A small network was shown many inputs. Here are its activations along a few directions, one row for each input.
In each table, some parts of the input vary, and every possible input appears once, in random order.
Descriptions start from the smaller parts, as in this example, which fits no table here: one of 4 places along a line, together with either a single point or one of 9 places around a ring or (one of 3 separate values, together with one of 8 places around a ring).
Shared parts are said once, and a part with two or three values counts as separate values.
In the rows, zero is written as 128.

Other details of the inputs shift rows strongly along two fixed directions, in all tables alike. That doesn't count.

A family of inputs:
R1: [127 102 127 156 116 150 140 137 122 129 102]
R2: [ 96 154 138 122 162 101 106  87 154 140 173]
R3: [134 140 113 126 131 106 140 137 141  89  77]
R4: [105 123 172 130 109 128 114 111 117 184 184]
R5: [135 113 132 166 127 159 139 145  89 158 181]
R6: [144 128 123 174 116 176 153 146 100 140 124]
R7: [132 117 138 190 116 185 139 137  86 167 166]
R8: [120 117 147 168 109 163 133 155  70 198 150]
R9: [126 144 132  82 145  80  96  90 154 151 140]
R10: [ 95 150 131 123 145 112 112  78 163 142 172]
R11: [113 121 133  99 126 103  91 119 151 112 151]
R12: [120 128 132 137 111 141 124 135  86 176 144]
R13: [117 161 115 101 154  96 115  92 154 106 132]
R14: [131 144 116 114 117 125 144 142 117 143  86]
R15: [146 149 105 140 125 150 161 141 134 107  82]
R16: [126 141 145 101 110 114 139 125 142 139 111]
R17: [ 93 154 113  72 158  87 106  59 196 110 132]
R18: [125 111 143 132 123 128 113 152 138 126 135]
R19: [173 136 120 118 126 127 144 155 120 137  69]
R20: [135  95 138 204  95 180 144 159  76 154 140]
R21: [125 109 161 156 140 162 119 128  90 164 199]
R22: [149 112  98 126 106 143 147 140 122  86  57]
R23: [ 93 131 136 122 138  86  90  82 141 128 175]
R24: [145 118 130 166  98 175 150 174  60 175 111]
R25: [161 126  89 112 112 115 161 162 130  69  57]
R26: [152 144  94 105 133 122 152 139 135  90  97]
R27: [ 88 126 136 118 143  80 112 105 161 136 177]
R28: [104 147 106  78 147 102 104  65 172 107 134]
R29: [172 144  99  99 127 144 145 171 139  76  58]
R30: [108 154 141  65 122  77 118  86 176 127 127]
R31: [166 140 111 117 130 152 147 177 136  94  71]
R32: [108 112 152 122 139 109 109 118 133 128 160]
R33: [116 153 122 114 150 107 111  93 140 119 150]
R34: [ 99 106 153 183 116 143 121 120 115 168 180]
R35: [ 90 129 149  91 156  76 100  94 171 117 160]
R36: [153 122  90 113 111 134 155 145 139  70  27]
R37: [ 94 135 128 128 129  99 116  99 161 124 140]
R38: [ 90 141 135 110 148  72  99  83 166 117 154]
R39: [131  89 155 173 109 168 114 171  91 156 164]
R40: [150 136 104 126 122 114 145 145 128  77  60]
R41: [127 144 105 107 141 132 141 113 158 105  85]
R42: [160 109 122 137 107 152 140 187 115  98  78]
R43: [ 97 107 167 134 144 111 105 113 135 148 186]
R44: [107 127 156 122 156 126 108 104 130 150 193]
R45: [137  93 133 178 107 153 143 163  82 146 156]
R46: [106 128 141 149 147 130 128 125 129 163 192]
R47: [142 138  98 109 133 141 145 121 144  96  72]
R48: [137 138 123 103 136 132 110 134 142 113 133]
R49: [126  92 132 169 109 165 132 139  99 142 124]
R50: [161 156  99 121 139 129 158 141 133  82  62]
R51: [110 155 109  81 154  81 120  94 171 106 148]
R52: [104 158 121  97 156  89  97  70 153 118 168]
R53: [111  96 153 180 123 137 130 146 105 170 189]
R54: [111 133 133 151 129 145 116  97 119 155 184]
R55: [132 113 164 148  96 156 133 140  90 177 156]
R56: [158 143 118  92 135  99 127 123 145 131  86]
R57: [130 141 115 119 143 117 143 129 144 119 135]
R58: [124 112 167 147  98 151 124 129  91 185 177]
R59: [163 115 114 116 117 133 149 159 114  75  68]
R60: [186 134 107 109 117 131 144 155 109 120  56]
R61: [152 125  96 136  98 137 152 145 120  83  64]
R62: [107 102 160 138 135 125 106 120 116 144 181]
R63: [169 105 138 177 111 203 139 190  71 147 137]
R64: [147 111 114 149 112 133 156 168 111 110 102]
R65: [154  96 144 176 107 176 144 203  95 135 107]
R66: [113 142 135  84 158 102 107  90 153 114 161]
R67: [117 120 150 172 113 163 138 159  77 202 146]
R68: [119 117 160 154 139 158 106 142 121 172 195]
R69: [170 138  80 108 121 156 165 144 131  71  28]
R70: [141 127 106 143 106 134 150 143 126  96  76]
R71: [162 143 111  86 128 101 118 117 132 124  91]
R72: [ 93 128 122 105 137  96 112  91 173 114 116]
R73: [104 115 147 159 130 120 104 111 112 148 176]
R74: [114 151 132  74 165  90 116  90 174 102 141]
R75: [123 148 129  87 160 105 128 111 161 103 125]
Each input here is: one of 5 places along a line, together with either one of 3 separate values or (one of 2 separate values, together with one of 6 places along a line).
Changing only the place on the line of 5 turns R61 into R70. The same change can be made to R54. Which row results? -> R6
Changing only the place on the line of 5 turns R74 into R44. The same change can be made to R18. Which row results? -> R42
Change only the choice among 3 separate values in R4. List by row number the other rows that result. -> R8, R9
Change only the choice among 2 separate values in R73. List by row number the other rows that result. -> R33
Change only the place on the line of 5 in R3. List by row number the other rows that result. -> R23, R38, R40, R73
A walk changes only the place on the line of 6. It starts at R39 and steps to R62. List the rest of the walk in order. -> R25, R73, R20, R49
Change only the place on the line of 6 in R68. List by row number the other rows that result. -> R10, R17, R50, R57, R74

A family of inputs:
R76: [137 155 110 139 142 104 146 126 172  58 101]
R77: [191 157  95  85 116 157 178 155 106  76  43]
R78: [ 75 130 138 151 160 103 112  99 159 120 200]
R79: [167 134 137 184 117 179 163 189  56 177 154]
R80: [131 146 106  85 100 111 150 101 133  98  77]
R81: [125 133 159 132 138 175 118 119 119 179 172]
R82: [167 118 123 175 101 212 148 188  63 171 153]
R83: [175  53 166 183 105 166 139 186  62 161 140]
R84: [101 104 167 116 132  83  62 112 142 146 177]
R85: [141  99 124 197  73 199 149 173  65 180 139]
R86: [162 133  90 135 115 160 164 153 143  36  51]
R87: [112 166 126  75 136 107  96  82 148 142 189]
R88: [ 88 100 133 175 151 138 143 129 122 136 191]
R89: [106 158 150 104 161  93 122  92 128 164 199]
R90: [148 156 111  70 139 146 135 130 169 107  80]
R91: [129 157  83 107 112  87 147 134 151 109  80]
R92: [101 156 122  95 128  66 139  85 146 128 125]
R93: [114 119  89 102 134 131 148 116 158  57 104]
R94: [131 157 125  81 170 110 103  88 159 132 120]
R95: [141 101 158 194  79 204 158 154  58 180 122]
R96: [126 146 165 143 149 139 134 127 104 179 175]
R97: [150  95 117 211  95 183 138 170  55 184 129]
R98: [ 91 129 149 126 136  98  93  61 130 171 162]
R99: [144  86 142 206 111 200 141 167  78 195 109]
R100: [165 157 104  82 151 111 138 110 120  98  84]
R101: [182 156  99 104 140 151 180 187 143 100  29]
R102: [140 166 105  80 152  93 101  92 139 122 138]
R103: [179 136  92 154 131 143 150 147 139  39  44]
R104: [ 71 122 121 110 146 114 105  78 170  98 186]
R105: [ 78 110 112 120 170  99  99  72 160 105 177]
R106: [109 139 120 100 140  93 105  73 162 138 101]
R107: [190 166  73 108 124 135 178 191 119  89  48]
R108: [ 97  93 129 178 152 148 112 114 113 132 182]
R109: [163 158  79  87 145 112 121 129 137 103  92]
R110: [ 99 158 132  98 130  74 131  85 157 133 114]
R111: [127 101 130  77 136  70  87 121 162 110 128]
R112: [ 82 139 142  95 123 107 101  64 171 157 150]
R113: [110 145 136  88 174 112  85  83 170 159 160]
R114: [149 169 116  88 156 116 150 135 157 115  80]
R115: [ 74 127 163  80 118  88  67 113 153 122 164]
R116: [ 97 106 139 170 129 166 118 120 125 123 189]
R117: [114 111 143 159 121 127 121  96  84 178 161]
R118: [155 105 133  68 105  99 134 137 153  81  96]
R119: [ 83 151 135 128 120  78 112  88 136 172 187]
R120: [161 146 100 126 110 130 184 162 133 105  12]
R121: [ 73 127 175 115 132  77  81 136 139 148 178]
R122: [189 107 122 102 107 104 179 193 128  74  44]
R123: [ 99 111 153  87 137  57  97 125 170 138 177]
R124: [155  59 162 169  85 184 135 203  76 161 149]
R125: [161 131  95 110  94 165 170 160 144  98  11]
R126: [105 156 108  83 101  92 114  81 152 121 130]
R127: [166 119 159 171 111 217 155 166  59 172 137]
R128: [104 101 135 184 150 150 106 115 115 128 180]
R129: [170 128  86 149 136 145 153 149 134  41  42]
R130: [137 132 157 143 152 151 110 109  95 176 166]
R131: [114 136  93 120 150 105 155 131 161  62  99]
R132: [103  97 171 150 123 125  76 152  94 157 159]
R133: [112  92 176 139  97 135  92 149 116 153 176]
R134: [115 120 131 164 111 128 108 106  90 181 167]
R135: [111 102 179 153 114 109 105 163 117 161 175]
R136: [110 147 124 119 135 113 109  85 184  71 148]
R137: [121 147 108 104 128 104 150 131 173 123  64]
R138: [141 103 142 232 126 187 165 181  87 132 149]
What is each input in this table made of? -> one of 3 separate values, together with either one of 4 places along a line or one of 5 places along a line or (one of 2 separate values, together with one of 6 places along a line)
Changing only the choice among 3 separate values turns R130 into R127. The same change can be made to R94. Which row results? -> R81
Changing only the choice among 3 separate values turns R100 into R77. The same change can be made to R111. Which row results? -> R124
Change only the place on the line of 6 in R106. List by row number the other rows that result. -> R97, R98, R99, R117, R134
Change only the choice among 3 separate values in R129. List by row number the other rows that result. -> R86, R138
A walk changes only the place on the line of 5. It starts at R93 and steps to R104. List the rest of the walk in order. -> R116, R86, R136

A family of inputs:
R139: [112 122 135 135 142 124 119 124 140 131 165]
R140: [134 145 107  99 145 107 129 132 160  80  98]
R141: [152 133 118 126 107 134 138 151 103 135 105]
R142: [ 88 108 156 150 141 119 101  93 124 161 223]
R143: [110 133 118 116 139  98 118 107 148 101 122]
R144: [157 142 103 130 122 161 156 140 118 110  75]
R145: [154 108 145 161 100 182 148 171  72 165 115]
R146: [101 135 136 120 137 102 115 103 158 114 156]
R147: [113 123 127 111 134 116 119 104 151 107 144]
R148: [144 158 105  66 134  90 139 125 161  98  64]
R149: [145 158 102  64 125  88 135 117 147  92  66]
R150: [101 128 154 120 140 106  97  95 125 183 189]
R151: [122 134 119 110 127 114 123 112 156  87 110]
R152: [166 107 121 169 118 185 151 184  92 110  92]
R153: [ 96 124 126 119 132 106 106  95 159 127 146]
R154: [148 101 121 188 108 166 154 167  87 135 105]
R155: [157 106 155 170 111 180 139 165  80 176 128]
R156: [157 141 117 107 113 132 157 159 117 115  67]
R157: [138  92 146 187 120 186 134 162  88 153 160]
R158: [109 124 166 136 139 116  96 100 118 191 197]
R159: [156 139 115 118 106 135 150 163 115 124  87]
R160: [ 95 123 161 118 138 116  91  92 132 188 194]
R161: [ 87 119 154 144 154 113  83  95 133 160 222]
R162: [161 106 123 170 112 174 173 182  93 111  98]
R163: [132 112 130 154 133 142 127 139 112 130 151]
R164: [133 160 100 100 140 112 135 101 146 106 102]
R165: [104 121 131 143 130 117 122 118 142 138 149]
R166: [144 125 134 182 122 184 158 156  85 165 137]
R167: [126 142 142 105 137 106 119 117 144 148 135]
R168: [115 139 114 109 138 101 131 121 159  90 102]
R169: [116 134 124 121 132 103 119 105 146 101 134]
R170: [126 143 121  88 117 109 113 115 144 128 121]
R171: [126 141  99  89 133 101 130 116 167  64  66]
Changing only one part turns R146 into R151. The same change can be made to R162. Which row results? -> R147
What is each input in this table made of? -> one of 3 separate values, together with either a single point or one of 4 places along a line or one of 6 places along a line
List by row number the other rows that have the choice among 3 separate values in common with R161. -> R141, R142, R143, R149, R150, R154, R158, R163, R164, R169
